A small network was shown many inputs. Here are its activations along a few directions, one row for each input.
Each table varies a few parts of the input and shows all the possible inputs, shuffled.
A made-up example of a description, with smaller parts first: one of 3 separate values, together with either a single point or one of 9 places along a line or (one of 4 places along a line, together with one of 5 places around a ring).
Shared parts are said once, and a part with two or three values counts as separate values.
(in the rows, 128 means zero)

Other details of the inputs shift rows strongly along two fixed directions, in all tables alike. That doesn't count.

Table:
r1: [128  61 140  29 179  85  24 127 106 165  47 139 174]
r2: [148  81 154  36 159  95  63 119 122 175  32 149 163]
r3: [139  81 163  37 168  92  41 114 120 170  37 161 169]
r4: [ 84  86 103 149 145 198 175 134 193  97 147 165 148]
r5: [138  23  83  54 176  68  28 134  88 150  47 134 185]
r6: [196 222 170 117  71  59 132 119  49 164 137  54  93]
r7: [197 228 180 131  75  61 113 117  47 158 141  56 103]
r8: [117  60  90  80 170 108  48 139  96 123  50 136 208]
r9: [ 72  68  78 143 157 194 161 145 182  91 160 146 152]
r10: [ 76  90 103 147 146 181 165 143 196  99 139 176 119]
r11: [ 92  92 141 113 159 186 152 114 205 141 153 177 101]
r12: [ 84  32  85 151 172 185 152 127 201 118 165 181 123]
r13: [165 204 119 150  70  83 151 143  61 113 141  66 116]
r14: [131  62 133  23 172  84  34 127 106 169  45 134 164]
r15: [209 227 194 129  69  73 136 107  70 166 119  79 104]
r16: [ 91  86 108 142 149 154 124 133 168 101 114 175 140]
r17: [177 232 135 182  74  61 122 130  31 118 135  64 118]
r18: [ 82  89  99 143 143 190 177 143 193  99 142 167 128]
r19: [ 96 175 102 229  97 172 207 136 157  75 236 119  71]
r20: [ 63  78 102 177 173 206 158 131 203  95 151 192 130]
r21: [203 234 199 133  73  73 123 107  66 164 124  84 105]
r22: [117 173 144 191 108 189 220 121 178 122 245 107  57]
r23: [ 96 177 101 212  93 174 220 146 162  81 230 115  64]
r24: [171 213 145 173  76 101 146 116  71 120 133  97 134]
Each input here is: one of 2 separate values, together with either a single point or one of 5 places around a ring or one of 6 places around a ring.
Changing only the choice among 2 separate values turns r17 into r20. The same change can be made to r14. Which row results?
Answer: r11
Which other rows does r3 become when the choice among 2 separate values takes its other values? List them by row number.
Answer: r1
Which other rows does r24 become when the choice among 2 separate values takes its other values? List them by row number.
Answer: r8

Table:
r25: [ 98  94 117 128 148 163 142 134 173 116 123 162 131]
r26: [100  97 130 129 154 170 137 125 175 123 128 163 136]
r27: [132  82 123  71 152  99  77 134 116 148  77 130 149]
r28: [121  91  82 122 139 102  82 148  94  98  64 133 190]
r29: [187 200 160 126  80  57 105 120  53 144  91  94 131]
r30: [100  81 116 121 158 156 130 127 169 130 149 152 116]
r31: [136 201 147 192  88 163 214 117 146 124 236  97  60]
r32: [186 184 164 108  96  63  96 118  58 159 110  79 125]
r33: [133 220 153 217  80 164 216 115 146 111 222 117  64]
r34: [ 98  85 117 110 154 163 137 132 171 129 146 145 122]
r35: [101  96 126 125 151 171 143 126 174 123 127 161 137]
r36: [131  83 132  76 161 104  68 124 118 153  82 137 150]
r37: [184 204 160 117  78  65 114 124  58 142  89  87 135]
r38: [ 85  74  65 150 153 152 132 149 141  91 147 134 146]
What do these inputs look like to the network?
Answer: one of 2 separate values, together with either a single point or one of 6 places around a ring
Changing only the choice among 2 separate values turns r28 into r38. The same change can be made to r29. Which row results?
Answer: r30
